Here are a small network's activations along a few directions, averaged over the inputs that share one value of a field.
Values that are neighbours, or in one group, have similar rows; names and order tell nothing.
Random noise pushes rows far along 2 fixed directions. That doesn't count. These rows show it; they differ only by the noise:
[  28  628  543  157  420  506  290 -164 -210  249 -172 -296  -21 -629
 -221  528]
[-247  542  631 -285  425  212  172  244 -378  260 -153 -259 -349 -454
 -234   97]
[-237  126 -262   49 -139 -394   90  149  533  -46 -180  201   46 -126
  188  141]
[-284  661  918 -442  599  364  183  324 -681  355 -142 -398 -512 -534
 -367   31]


Field NUFO:
nafip: [-125 -484 -186   51   45 -462 -569  243   11  150 -212  440 -471  398
  205 -837]
gil: [  33 -248 -260 -222 -111  -76   47 -246  -49 -207  424 -134  585  -96
  -42   85]
diriz: [ -49 -238  452 -172   14  357 -180   62 -405   27   44  273 -182  495
  -68 -449]
ges: [  57 -839 -531 -245 -668 -287 -124 -130   25 -128  208   72  168  543
 -340 -288]
kido: [-275 -658 -144 -245 -167 -222 -524  429  -57  152  116  168   78  220
 -173 -478]
rim: [ 211   20  217   12   15  250  -49 -117 -239   74  229 -261   66 -693
 -253  281]
rir: [ 422  366   51  703    4  284  250 -213  165 -177   45 -237  365 -408
  268  685]
peli: [   7 -250 -459  -45   22 -676 -217  386  417 -190 -356  437 -288  599
  513 -446]
lefo: [  52  636  430 -116  452  541  449 -306 -549   47  247 -547  -19 -143
 -238  432]
kab: [ 400  378  -42  308  -54  539  313 -534   34 -101  -60 -163  -54  321
  117  167]
Each value of NUFO is a pair of two hidden parts, and every pair occurs once (5 first parts, 2 second parts).
- Changing only the second part turns rim into gil. rir has the same second part as rim; what does that change turn rir into? => lefo
- Changing only the second part turns diriz into nafip. ges has the same second part as diriz; what does that change turn ges into? => kido

Field BAV:
sim: [ 143   33  246  179  189  334    9 -277 -200   49   20 -195  303 -229
 -108  273]
kiv: [ 222  889  630  432  669  704  543 -396  -57  282 -234 -810  -44 -685
   21  968]
vas: [-253  124  356  125   66  227 -117  182 -291   56  -90   10 -191 -375
  166   73]
vimap: [-461  441  483 -804  311 -343  172  699 -465  122  158 -145 -489 -255
 -197 -282]
dutos: [ 343  -67  194  124   -3  589  -69 -436 -178   98   65  264  135  370
 -264  -24]
mose: [ 279   73 -427  305 -113 -238  115 -110  471 -126  -29  118   94  171
  225   40]
tozer: [ -61 -234 -501  108 -207 -603 -296  334  497 -270 -276  343  -79  153
  405 -426]
suli: [ -34 -700 -354   52 -514  -87 -190 -166  136  127  117  123   66  204
 -208  -28]
sinas: [ 192  209  592 -160  294  434   -9  -45 -629  167  157 -109   -3 -239
 -410  -52]
dife: [ -74  -13   96 -392  194  273  105  -94 -540  -34  133 -370  -49  169
 -284 -127]
BAV is arranged as a line.
- A walk along BAV starts at kiv and steps to its neighbour vimap. Put vas, dutos, tozer, sinas in the order it reaches them. => tozer, vas, sinas, dutos
- Fewest steps between mose and suli? => 6
